Each row below holds a small network's activations on one input, seen along a few directions.
Each table varies a few parts of the input and shows all the possible inputs, shuffled.
A made-up example of a description, with smaller parts first: one of 6 places along a line, together with either a single point or one of 11 places around a ring or (one of 3 separate values, together with one of 8 places around a ring).
Shared parts are said once, and a part with two or three values counts as separate values.

Table:
x1: -1.338; 2.640; -1.875; 0.784; -1.092; -1.068; -0.407; 0.685; -0.634; 1.101; 0.240; 0.741; -0.408; -0.078; -2.116; -1.303; 0.326; -0.457; 0.515; -0.488
x2: 0.048; -1.229; -1.595; 0.467; 1.638; 0.750; 1.891; -0.983; 1.418; -2.146; -1.247; 0.038; -0.640; 0.301; 0.053; 1.162; 0.891; 0.306; 0.277; -1.444
x3: -1.189; -1.286; -0.125; -0.564; -0.482; 0.090; 1.265; -0.719; 0.589; -1.930; -0.223; 0.338; -1.785; 0.625; -0.793; -0.312; 1.166; 2.088; -0.781; -0.556
x4: 0.667; 0.829; -2.140; 1.450; 0.026; -1.418; 0.275; 0.886; -0.298; 1.721; -0.687; 0.125; 0.452; -0.917; -1.009; 0.014; -1.080; -1.666; 1.076; 0.358
x5: -1.275; 1.551; -1.428; 0.656; -1.661; -2.326; -1.182; 0.461; -1.430; 1.074; 0.604; 0.527; -0.498; -0.892; -0.670; -1.113; 0.269; 0.683; -1.902; -0.156
x6: 1.727; -0.637; 7.253; -3.290; 2.747; 5.117; -3.499; -0.277; -0.047; -0.833; 3.858; -2.470; 0.903; 1.372; 3.613; 1.511; -0.627; -0.501; 2.217; 0.863
x7: -0.081; 0.964; -0.993; 0.571; -1.468; -2.438; 0.521; 1.615; -0.396; 2.597; -1.872; 0.673; 0.708; -0.952; -1.366; -0.561; -0.987; -0.586; -0.671; 1.459
x8: 0.992; 1.919; 6.584; -2.166; 1.209; 3.642; -5.573; 1.386; -2.032; 2.665; 4.649; -2.202; 1.899; 1.027; 2.663; 0.783; -1.103; -2.719; 2.545; 1.241
x9: 1.326; -2.677; -0.444; 0.299; 0.096; -0.211; 2.696; -0.210; 0.581; -0.999; -1.243; 0.416; -0.632; 0.257; 0.208; 0.903; -0.146; 1.090; -1.066; 0.093
x10: -0.046; -2.549; 0.051; -0.216; -1.075; 0.110; 1.477; -1.244; 0.686; -2.068; -0.932; 0.254; -0.178; 0.294; 1.004; -0.047; 0.127; 1.508; -1.863; -0.358
x11: -1.276; -0.815; -1.047; -0.348; 0.707; 0.686; 0.951; -1.468; 0.428; -2.406; -0.777; 0.595; 0.032; 0.752; -0.304; -0.650; 2.203; 2.226; 0.599; -0.265
x12: -0.698; 2.661; -2.590; 1.164; 0.481; -1.273; -0.540; 0.368; -0.067; 1.057; -0.705; 0.126; 0.011; -1.216; -0.975; -0.377; -0.623; -1.446; -0.094; -0.778
x13: 1.362; -2.152; -0.596; 0.330; 1.604; 0.274; 2.300; -1.229; 1.754; -1.231; -1.403; 0.286; -0.353; 0.020; 0.214; 0.807; 0.538; -0.001; 0.400; -0.088
x14: -0.219; 0.780; -1.057; 0.862; -2.732; -1.934; -0.175; 0.729; -0.552; 1.396; -0.261; 0.553; 0.489; -0.593; -0.522; -0.819; -0.953; -0.526; -1.253; 0.120
The inputs of x7 and x9 match in every part but one. If x1 is changed in the same way as x7 into x9, which row does it become?
> x11
Describe the family of inputs behind these rows.
> one of 2 separate values, together with either a single point or one of 6 places around a ring
Change only the choice among 2 separate values in x5. List by row number the other rows that result.
> x3

Table:
x15: 0.089; 0.134; 8.443; -3.488; 2.920; 4.953; -5.648; 0.328; -0.852; 0.985; 4.107; -3.281; 1.373; 2.710; 3.206; 1.062; -1.283; -2.839; 2.975; -0.419
x16: 0.782; 0.331; -2.828; 1.478; -1.119; -3.763; 0.484; 1.280; -0.537; 0.845; -0.860; 0.617; -0.422; -3.196; -1.626; -2.257; -1.614; -0.758; -1.650; 0.978
x17: 0.344; -3.494; -0.868; 0.117; -0.410; -1.776; 2.383; -1.616; 1.213; -1.095; -1.739; 0.098; -1.701; -0.398; -0.013; -0.405; -0.817; 1.250; -1.668; 0.574
x18: 1.172; 0.571; -2.580; 2.077; -1.095; -2.297; 1.246; 0.856; 0.445; 2.367; -1.927; 1.026; 0.686; -1.915; -1.680; 0.161; -1.204; -1.112; 0.435; 0.889
x19: -0.725; -0.940; -1.643; 0.118; 2.287; 0.988; 2.478; -0.952; 1.239; -1.582; -2.660; 0.470; -0.934; -0.178; -1.198; 0.406; 0.819; 1.149; 0.587; 0.051
x20: -1.372; -0.841; -0.956; 0.087; 0.474; 0.139; 1.001; -1.329; 1.934; -2.495; -1.109; 0.512; -0.710; 0.412; -0.833; 0.185; 2.082; 1.117; 0.078; -2.206
x21: 0.902; -2.171; -1.135; 0.533; 0.985; 0.252; 2.610; -0.633; 1.723; -1.687; -2.856; 0.373; 0.707; -0.501; 0.640; 0.765; 0.026; -0.463; -0.991; -0.496
x22: -1.286; 2.113; -2.856; 1.349; -1.806; -2.433; -0.392; 0.749; -1.636; 0.589; 0.492; 1.621; 0.050; -0.814; -1.844; -1.935; 1.879; 0.935; -1.091; -0.331
x23: -0.922; -0.952; -1.592; -0.026; 0.059; -0.640; 1.365; -1.617; 0.404; -2.933; 0.349; 0.818; -1.298; 1.037; 0.040; -1.013; 2.657; 1.770; -1.627; -1.692
x24: -0.890; 2.209; -3.471; 1.843; -0.652; -0.628; 1.494; 0.485; -0.553; 2.134; -2.220; 1.283; 0.380; -0.504; -2.003; -0.618; -0.297; -1.622; 0.325; 0.705
x25: -0.261; 0.780; -2.253; 0.940; -3.275; -2.665; 0.992; 1.804; -1.838; 1.101; -0.558; 1.370; 0.736; -0.350; -1.058; -1.199; 0.174; 1.244; -1.852; 0.993
x26: -0.977; 2.089; -2.984; 1.568; -2.206; -1.986; 0.185; 0.809; 0.121; 1.516; -0.223; 0.993; -0.132; -0.540; -2.152; 0.503; 1.114; 0.420; 1.384; -0.017
x27: 1.269; 1.293; 8.064; -3.254; 2.813; 6.190; -4.774; 0.416; -1.474; 1.608; 4.727; -2.915; 0.508; 1.336; 4.201; 2.154; -1.466; -2.428; 1.579; 1.765
x28: 2.124; 1.033; 7.804; -3.213; 3.000; 4.781; -5.111; 0.239; -0.877; 1.033; 5.157; -3.162; 1.196; 2.250; 3.505; 1.314; -2.437; -1.965; 3.188; 0.025
x29: -0.249; -2.154; -1.144; -0.130; -1.977; -1.115; 1.686; -0.819; 0.691; -2.385; -0.681; 0.177; -0.440; 0.651; 0.815; 0.877; 0.367; 3.302; -1.673; -0.818
Describe the family of inputs behind these rows.
> either one of 3 separate values or (one of 2 separate values, together with one of 6 places around a ring)
Change only the place on the ring of 6 in x16. List by row number the other rows that result.
> x18, x22, x24, x25, x26
Which other rows belong to the same alternative as x27? List them by row number.
> x15, x28
